These are the activations of a small neural network, seen along a few directions. Each row is one input.
Each table varies a few parts of the input and shows all the possible inputs, shuffled.
A made-up example of a description, with smaller parts first: one of 4 places along a line, together with either a single point or one of 9 places around a ring or (one of 3 separate values, together with one of 5 places around a ring).
Shared parts are said once, and a part with two or three values counts as separate values.

Other details of the inputs vary at random and push rows far along three fixed directions, the same in every table; ignore that.
These rows show it; all are for the same input, with only those details redrawn:
[-31  14 -13  17   1   6  -7   9 -12  19 -17   5   5]
[-25   0   7  19  13  10 -15 -12  23  18 -27   6  15]
[ 10 -16  20  13   0   3   2  -1  21  -7  -8   2  -6]
[ -4   9 -13  32 -13  -5   0  -6   7 -12 -30   1   9]
[-13  11 -13  21 -11  -1   1   9 -11   1 -15   2   0]
[ 17  -8   4  27 -15  -7   6  -5  19 -25 -21  -1  -1]
[ 10 -20  28   8   6   4   1   0  26  -5  -3   3  -8]
[  4 -15  21   0   2   6   5  19  -2   3  13   3 -19]

Rows:
R1: [-24   4  -6 -17  25   7   2  13  -4   4  10  -5   0]
R2: [-24  24 -15  -1   0   2 -18 -14 -26  13   4   2  11]
R3: [-10  15 -15  11   8  -2  -4 -12   5   1   1 -13   3]
R4: [ 16 -12  32   5   2   7   0   0  23  -5  -2   9  -1]
R5: [-25   0   7  19  13  10 -15 -12  23  18 -27   6  15]
R6: [-17   5   0  -4  -8   6 -21 -22  15  12 -25  -8  22]
R7: [-17   2  13 -20  22  10  -5  11 -15   6  13  14   5]
R8: [ 11  -3  15 -10  -3   5   3  10  19  -1   7 -16  -5]
R9: [ 21   5  12  10 -24  -5  12   1   2 -27   1   0   4]
R10: [ 21   1   2 -12 -24  -2   2  14  -4  -9   1 -14 -12]
R11: [-13   9 -10 -11 -10  -3   2  -4 -15  13  13  11  11]
R12: [ 15   7  -7  -9 -17  -2  29  16 -40  11  13  -3  -1]
R13: [ 14   1   8  -8 -27  -3  10   5 -14 -18  12  -5  -2]
R14: [-16  -5   4  15   5   5  -3 -11  24   1 -14  -6   6]
R15: [ 11  13 -29 -11 -18 -15  15  26 -21  -1  19  -7 -11]
R16: [-17  28 -25   2   7   4 -13  -4  -9  21  -3  -9   4]
R17: [ 11 -12  14   1  13   4  -2   3  -7   4  21   5 -25]
R18: [  9 -26  11   0   7  -5   8 -10  31  -3   9   2  -6]
R19: [ -3   3   3 -23  14  12 -20  -4  -5  28  11  -5 -11]
R20: [-16   5 -16 -27   1   4  -7   6 -28   3   0   1  -1]
R21: [  4  -1 -10  -6  -4 -18  17  17 -45   6   5 -13 -14]
R22: [ 19   3  12   0  -3  -4   0   1 -14 -16  25   4 -11]
R23: [  6  -1  18   5  18   7 -13  -9   7   8   5  11  -4]
R24: [-11  -1  -3  -8  21   5  -6  13 -24  27  15 -11  18]
R25: [ 25  -2 -10  -6  -7  -8  14   6   8 -33  -6 -10  -3]
R26: [ -1   6 -20  11  -5 -13   7 -10  21  -8  -6  -7  12]
R27: [ 15   3 -24 -11 -31 -17   7   3 -20 -10   9  -1  -6]
R28: [-10 -10   9  -4  22   9  -5  -5   1  13  23  -3 -17]
R29: [ -4  13 -16   8   5  -2  -1   6 -16 -14 -17  13   9]
R30: [ 22   4 -14   0 -24  -9  -7 -21 -11 -19  -2 -11  -5]
R31: [ -4   2 -20  19   1  -6   3 -10   3 -21 -32   7  10]
R32: [  4  11 -27  -9  -7  -4  -2   0  -8 -14 -24  -3   6]
R33: [-16 -15   7 -13  26   8   2   6   0   1  10   2  -7]
R34: [ 24 -21  10 -19  -1  -4  -3 -11  32   6   3   1  -1]
R35: [-14  -5  18 -13  13  11   1  13  12  14  18 -12  -7]
R36: [ 11 -19   7   3   3  -5   8   1  12   4  11  13 -10]
R37: [ -4  -2  19 -14  11   6   4   3  -2  18  27  17   2]
R38: [ -2   6 -12   1  -9  -6  -1 -19  -1 -25 -21   5  23]
R39: [ 22 -11  13   6   0  -4   5 -10  20  -1   2  18   5]
Describe the family of inputs behind these rows.
Answer: either one of 3 separate values or (one of 4 separate values, together with one of 9 places around a ring)
Change only the choice among 4 separate values in R25. List by row number the other rows that result.
Answer: R8, R15, R16
Change only the place on the ring of 9 in R8. List by row number the other rows that result.
Answer: R4, R5, R6, R9, R10, R13, R14, R35
Which other rows belong to the same alternative as R24? List them by row number.
Answer: R12, R21
